Each row below is a small network's average activation on inputs in which a field has the value named, seen along a few directions.
Related values have similar rows: they may be neighbours, one step apart, or belong to one group.

Other fields vary at random and push rows far along two fixed directions, the same in every table; ignore that.

U, 12 values:
u12: [ 0 -2 -6  3  2  5 -3  2 -5  1  2 -5 -5 -2]
u6: [-15  -5 -10  11  -3  17 -18  12  -9  19  21  -9 -32 -15]
u9: [-17 -11   6  -3   2  14   8  -1 -15  23  14 -11 -31 -19]
u11: [  3   5   4   8   7  -2   2  -5  13 -15  -5   7  27  18]
u3: [ 5  5  2 -4 -3 -5  0 -3  1 -5 -5  0  0 -2]
u7: [  7  12  -8  19   2  -2 -18  12  20 -19   0   8  25  29]
u8: [ 15  -1   6 -18  -8 -16  12 -11  -5  -4 -14   8   7  -6]
u4: [  6 -11   9 -30  -7  -6  22 -17 -25  19 -13  -5 -24 -30]
u2: [-13  13  -8  23  -5   6 -48  28  21  -6  20   0   0  16]
u10: [  4  -4   8  -5   4  -7  24 -11   3  -8 -11   3  17   5]
u5: [ 19   2  -2 -12   3 -16  26 -17  -1 -14 -24  11  27   9]
u1: [-14  -4  -1   8   5  13  -6  10   4  10  13  -7 -11  -5]
U is arranged as 3 separate groups.
Which other values are in the same group as u9? Give them in the order they are listed.
Answer: u11, u10, u1
Which other values are in the same group as u4? Give them in the order they are listed.
Answer: u3, u8, u2

M, 15 values:
m8: [ -2 -31  30 -46  -2  -1  53 -27 -22  18 -17 -16 -26 -43]
m12: [-40   2   1  35  -3  18 -45  56  35   0  32  -8 -16   1]
m3: [  7 -12   2  -1  19   9  40 -23 -27   9 -10  -8 -15 -15]
m2: [ -1  -3 -29  19  -4  19 -30  10 -20  11  14  -3 -25  -8]
m14: [ 28  -2  -5 -15  -9 -13  10 -18 -36  14 -15 -12 -11 -15]
m4: [ 27   8   1 -25  -7 -27   7 -29 -15 -16 -22  10  11 -13]
m10: [-25  -9 -18  10  -3  15 -33  47  12  17  11   1 -36   2]
m15: [-21 -11   0  -5  -7   1   6  19   9  21   2   2 -34 -20]
m6: [ 12  -5 -23  -2  -8 -12   8  13   8  -9 -18   7   6  13]
m1: [  3  18  11  13  16 -10   1 -17  23 -24  -8  18  58  45]
m9: [-19   7  -6  29  14  14 -10   4   6  -6  16   2  11  25]
m11: [ 21   5 -22  17  20   2  17  -6  24 -31  -8   1  58  29]
m7: [ 26  20  13 -16 -16 -17  -4 -10   6 -24  -5  13  22  12]
m13: [-23 -13  26   0   2  16  -1 -10 -17  31  30  -6 -30 -21]
m5: [  7  25  19 -12 -13 -14 -18  -9  15 -12  -4  -1  26   8]
M is arranged as 3 separate groups.
Which other values are in the same group as m8? Give them in the order they are listed.
Answer: m12, m10, m15, m6
Which other values are in the same group as m2? Give them in the order they are listed.
Answer: m14, m4, m7, m5

C, 12 values:
c1: [  1   0 -15   6   8   7   8 -10 -26  14   9  -3 -25 -18]
c12: [  8  14  13  -5   4 -11   9 -24 -10  -7  -1   0  17   9]
c3: [  7  -2 -16  18   8  11 -14  -3  -8  -4   3   1  10  20]
c2: [-27 -15 -15   6   6  16   8  17 -10  28   5 -12 -30 -13]
c10: [-17 -10  20   1   7   4  14  -6   9  -5   1  -6   2  -8]
c6: [ -5  21   0   4  -8  -9 -47  17  33 -15  -1  12  23  22]
c4: [ -9 -16  23 -16   2   5  31  -8  -7  25   1  -5 -10 -23]
c9: [ 16  -4 -16  -7 -15 -12  -3   7  -1 -12  -6  -1  11  -6]
c8: [ 34  14  17 -19   4 -15  28 -42   1 -25 -19   9  48  18]
c11: [  2   0  15 -17 -18 -13   1  -5  -7   8  -6   7 -17 -15]
c5: [ 11  -2  -9  -2  -9  -2 -11  19  -6   5  -6  -6 -26 -11]
c7: [-21  -1 -16  32  11  20 -22  37  31 -12  20   3  -4  24]
C is arranged as 3 separate groups.
Which other values are in the same group as c5? Give them in the order they are listed.
Answer: c6, c9, c11
Which other values are in the same group as c12? Give them in the order they are listed.
Answer: c1, c3, c8
